These are the activations of a small neural network, seen along a few directions. Each row is one input.
Each table varies a few parts of the input and shows all the possible inputs, shuffled.
Descriptions start from the smaller parts, as in this example, which fits no table here: values(2) and (point or ring(11) or (line(6) and ring(8))).
Shared parts are said once, and a part with two or three values counts as separate values.
In the rows, 128 means zero.

Other details of the inputs vary at random and push rows far along two fixed directions, the same in every table; ignore that.

Table:
row 1: [133 138 113 123 144 151 121 132 136 124 145 128]
row 2: [152 153 128 132 139 133 111 123 147 133 135 115]
row 3: [122 106 150 147 114 121 156 132  81 124 120 129]
row 4: [111 160 119  90 109 158 109 126 138  84 136 124]
row 5: [127 103 143 147 112  99 145 128  92 111 108 124]
row 6: [143 139 112 116 137 138 111 116 150 130 115 117]
row 7: [141 153 115 122 131 127 113 113 145 132 124 114]
row 8: [131 153 117 129 139 142 123 129 131 126 155 125]
row 9: [120 106 137 143 120 110 153 131  77 112 118 129]
row 10: [145  92 158 142 119 123 140 131 100 127  90 120]
row 11: [124  99 151 140 118 116 157 133  82 121 130 127]
row 12: [131 150 121 128 116 134 121 118 150 135 138 121]
row 13: [125 119  96 143 151 132 132 121 143 178 137 145]
row 14: [110 155 122 122 115 137 121 121 139 133 146 137]
row 15: [111 104 147 130 129  96 148 148 101 109  91 137]
row 16: [146 165 143  96 111 156 111 118 149 104 138  96]
row 17: [111 151 202  73  54 169 133 141  75   5 129  92]
row 18: [148 112 107 138 156 119 121 116 160 184 127 134]
row 19: [115  96 161 126 127 102 151 152 106 119 103 134]
row 20: [145 153 128 126 124 138 116 115 149 144 127 115]
row 21: [133 124 105 146 142 106 128 116 155 178 147 137]
row 22: [134 129 119 115 127 140 119 122 155 132 138 121]
row 23: [126  66 130 158 145 103 159 134  92 163 120 147]
row 24: [112 141 118 116 122 147 118 124 143 132 136 138]
row 25: [120 141 118 121 135 142 112 134 140 122 144 139]
row 26: [109 155 109 118 120 126 118 121 135 122 144 137]
row 27: [115 134 119 109 126 143 119 126 144 130 146 137]
row 28: [113 150 124 112 135 130 123 138 159 137 121 133]
row 29: [121 103 159 138 137 102 144 158 103 110 101 137]
row 30: [153 157 138 102 127 165 103 127 150  93 127 103]
row 31: [130 136 106 118 128 134 116 120 150 122 126 123]
row 32: [123 120  84 139 156 122 129 120 139 166 135 146]
row 33: [131  70 134 169 132  96 150 130 105 163 101 144]
row 34: [140 117 100 152 158 116 119 126 156 167 136 142]
row 35: [117 108 154 151 119 107 141 143  84 111 127 141]
row 36: [139 150 122 133 131 130 115 126 147 125 146 121]
Each input here is: values(4) and (point or (values(2) and line(4))).
Q: Changing only the values(4) part turns row 26 into row 14. The same change can be made to row 32. Which row results?
A: row 13
Q: Which other rows agree with row 17 in the values(4) part? List them by row number.
A: row 11, row 16, row 18, row 19, row 21, row 22, row 23, row 27
Q: Change only the values(2) part in row 20. List by row number the other rows that result.
A: row 10

Table:
row 37: [109 124 131 129 112 117 137 131 104 102 124 134]
row 38: [142 120 150 136 121 125 127 133 113 110 117 118]
row 39: [142 142 115 123 124 139 113 116 146 125 128 118]
row 40: [125 128 123 122 138 139 129 132 126 130 132 133]
row 41: [134 107 141 126 115 134 132 127 115 111 106 122]
row 42: [142 144 121 124 129 138 111 120 147 126 131 119]
row 43: [136 142 123 126 128 121 120 121 143 134 119 117]
row 44: [142 157 103 118 144 143 108 118 166 143 153 122]
row 45: [131 154 119 126 138 141 120 130 139 124 146 125]
row 46: [132 125 143 135 127 129 135 137 101 108 127 125]
row 47: [135 111 151 127 121 132 130 136 117 113 113 123]
row 48: [133 152 116 122 137 141 119 125 136 125 143 125]
row 49: [131 119 152 120 120 122 135 134 120 116 105 121]
row 50: [125 168 103 117 126 147 113 108 164 158 166 129]
row 51: [136 126 148 129 118 116 132 130 116 113 107 115]
row 52: [133 132 113 112 129 149 121 120 147 127 133 121]
row 53: [123 117 145 128 127 135 139 142 106 111 124 128]
row 54: [123 125 152 136 104 129 141 127 104 121 139 123]
row 55: [130 120 153 122 121 121 135 137 121 116 106 121]
row 56: [142 148 126 128 131 137 112 127 150 126 136 119]
row 57: [136 110 150 125 121 132 130 132 116 113 111 123]
row 58: [102 121 143 124 118 122 139 147 110 107 129 141]
row 59: [123 141 111 113 134 150 121 125 139 127 136 127]
row 60: [124 142 114 113 136 149 122 127 139 127 137 129]
row 61: [143 132 130 131 130 129 118 125 134 128 126 122]
row 62: [130 135 117 131 133 134 126 124 122 126 133 125]
row 63: [103 120 142 121 118 122 138 145 108 107 127 142]
row 64: [134 109 148 124 125 134 136 137 113 112 122 122]
row 65: [111  89 111 180 158  69 149 136 110 184 129 171]
row 66: [125 142 103 124 151 140 120 129 151 153 145 139]
row 67: [137 149 104 128 136 121 117 115 161 151 125 124]
row 68: [129  88  81 179 181  69 137 117 159 244 115 167]
row 69: [109 125 135 129 115 117 135 133 103 103 127 133]
row 70: [129 121 155 125 121 121 136 139 123 116 107 121]
row 71: [103 143 106 108 121 137 123 128 142 122 138 140]
row 72: [132 133 116 112 132 148 119 122 147 128 135 121]
row 73: [111 172 101 120 139 132 111 128 165 136 161 140]
row 74: [111  88 110 178 157  69 149 133 109 185 128 170]
row 75: [134 108 147 123 124 134 136 134 112 113 121 122]
row 76: [110 126 138 129 117 116 135 135 104 103 128 135]
row 77: [141 142 118 121 133 141 117 121 143 126 141 118]
row 78: [139  73 107 180 155  83 148 121 112 188 117 149]
row 79: [134 134 119 112 133 148 119 124 147 128 137 122]
row 80: [140 119 149 136 124 127 134 136 111 110 127 117]
row 81: [124 151 126 123 115 141 124 118 137 137 154 125]
row 82: [101 116 135 119 114 123 138 138 106 107 122 138]
row 83: [142 158 104 120 145 143 108 121 167 143 155 122]
row 84: [130 120 132 133 120 131 137 128  99 107 120 122]
row 85: [122 147 120 121 111 143 124 111 135 137 150 122]
row 86: [131 123 139 133 125 130 135 131 100 108 123 123]
row 87: [129 116 143 121 114 123 137 129 119 115  99 119]
row 88: [102 117 138 119 116 123 138 140 107 107 124 140]
row 89: [124 166 100 117 124 148 113 106 164 157 165 128]
row 90: [135 127 124 122 131 138 118 123 145 133 124 127]
row 91: [123  72 101 174 160  90 154 128 108 192 113 162]
row 92: [134 135 119 115 128 146 113 120 150 129 126 122]
row 93: [122 120 141 131  97 131 142 117 101 120 130 122]
row 94: [104 118 140 119 118 122 138 142 107 108 126 141]
row 95: [135 125 134 128 132 135 122 132 141 130 124 127]
row 96: [140 116 143 134 117 127 127 126 111 110 112 116]
row 97: [137 128 152 131 120 114 132 135 117 113 110 116]
row 98: [138 154 127 118 130 127 116 124 151 129 126 117]
row 99: [136 129 154 134 120 114 133 136 119 113 111 116]
row 100: [131 163 103 106 140 140 107 117 182 151 134 125]
row 101: [139 114 140 132 120 129 133 127 107 109 121 115]
row 102: [133 110 150 127 125 134 137 139 114 112 123 122]
Q: What is each input in this table made of?
A: line(6) and (point or (values(2) and line(5)))
Q: Changing only the line(6) part turns row 100 into row 87. The same change can be made to row 79. Which row results?
A: row 52
Q: Changing only the line(6) part turns row 41 into row 47. The same change can be made to row 39. Which row results?
A: row 38
Q: Start at row 67 and move only the line(6) part, one step at a time. The first step leads to row 43. Which rows follow, in order?
A: row 51, row 98, row 97, row 99
Q: Start at row 69 and move only the line(5) part, one step at a time. The first step leads to row 62. Which rows follow, in order?
A: row 101, row 96, row 43
Q: Which other rows agree with row 94 in the line(6) part? List them by row number.
A: row 40, row 44, row 48, row 49, row 50, row 57, row 61, row 74, row 75, row 98
Q: Change only the values(2) part in row 90. List by row number the other rows that result.
A: row 42

Table:
row 103: [127 181 111 118 114 146 109 105 154 136 156 119]
row 104: [105 146  81 106 155 138 108 126 191 174 143 154]
row 105: [102 114  63 175 176  88 138 126 152 221 162 186]
row 106: [150 146 172 103 104 143 114 136 122  61 110  94]
row 107: [144 101 137 150 141  93 131 132 129 144  94 123]
row 108: [101 144 181  80  78 161 135 154  72   6 126 113]
row 109: [112 143 159  95 106 157 123 146 105  58 134 119]
row 110: [160 146  86 127 172 148  99 114 184 174 144 128]
row 111: [101 107 114 155 118 111 150 119  90 146 150 155]
row 112: [151  60 140 197 146  58 160 124  92 193 106 140]
row 113: [122 197 111  85 129 153  95 126 184 108 135 112]
row 114: [114 202 110  74 112 188 100 117 166  95 183 109]
row 115: [126  57 168 190 126  57 178 138  49 155  95 145]
row 116: [ 97 201  97  64 119 176  97 131 175  81 161 122]
row 117: [ 93 137 149  76  93 153 132 147 115  58 116 128]
row 118: [149  61 193 120 103 136 155 144  70  71  60 103]
row 119: [152 126  89 171 169  94 118 115 177 212 138 143]
row 120: [112  56 123 196 137  79 165 123  70 191 131 166]
row 121: [114 187 105  94 124 175 103 127 169 109 172 123]
row 122: [128 138  85 168 168  92 124 122 168 212 143 158]
row 123: [101 104 150 135 105 115 161 138  66  97 136 138]
row 124: [161 190 114  84 123 202  91 115 180  95 154  88]
row 125: [159  73 188 145  85 142 155 124  41  77  98  95]
row 126: [162 148  84 130 159 151 109 102 176 184 158 118]
row 127: [108 154  76 117 161 135 107 126 182 169 152 148]
row 128: [152  27 158 183 149  82 167 141  63 150  66 133]
row 129: [141  92 141 139 135  96 133 131 139 149  84 129]
row 130: [126 111 171 138 118 102 142 147  85  96  99 129]
row 131: [119 146  85 125 162 107 111 123 196 196 122 153]
row 132: [150 143 199 100  54 163 127 122  79  25 113  70]
Q: Changing only one part turns row 114 into row 121. The same change can be made to row 115. Which row results?
A: row 122
Q: What is each input in this table made of?
A: line(5) and line(6)
Q: Start at row 111 and move only the line(6) part, one step at a time. The first step leads to row 123. Which rows follow, in order?
A: row 105, row 108, row 116, row 117
Q: Change only the line(6) part in row 118. List by row number the other rows that result.
A: row 110, row 124, row 125, row 126, row 128
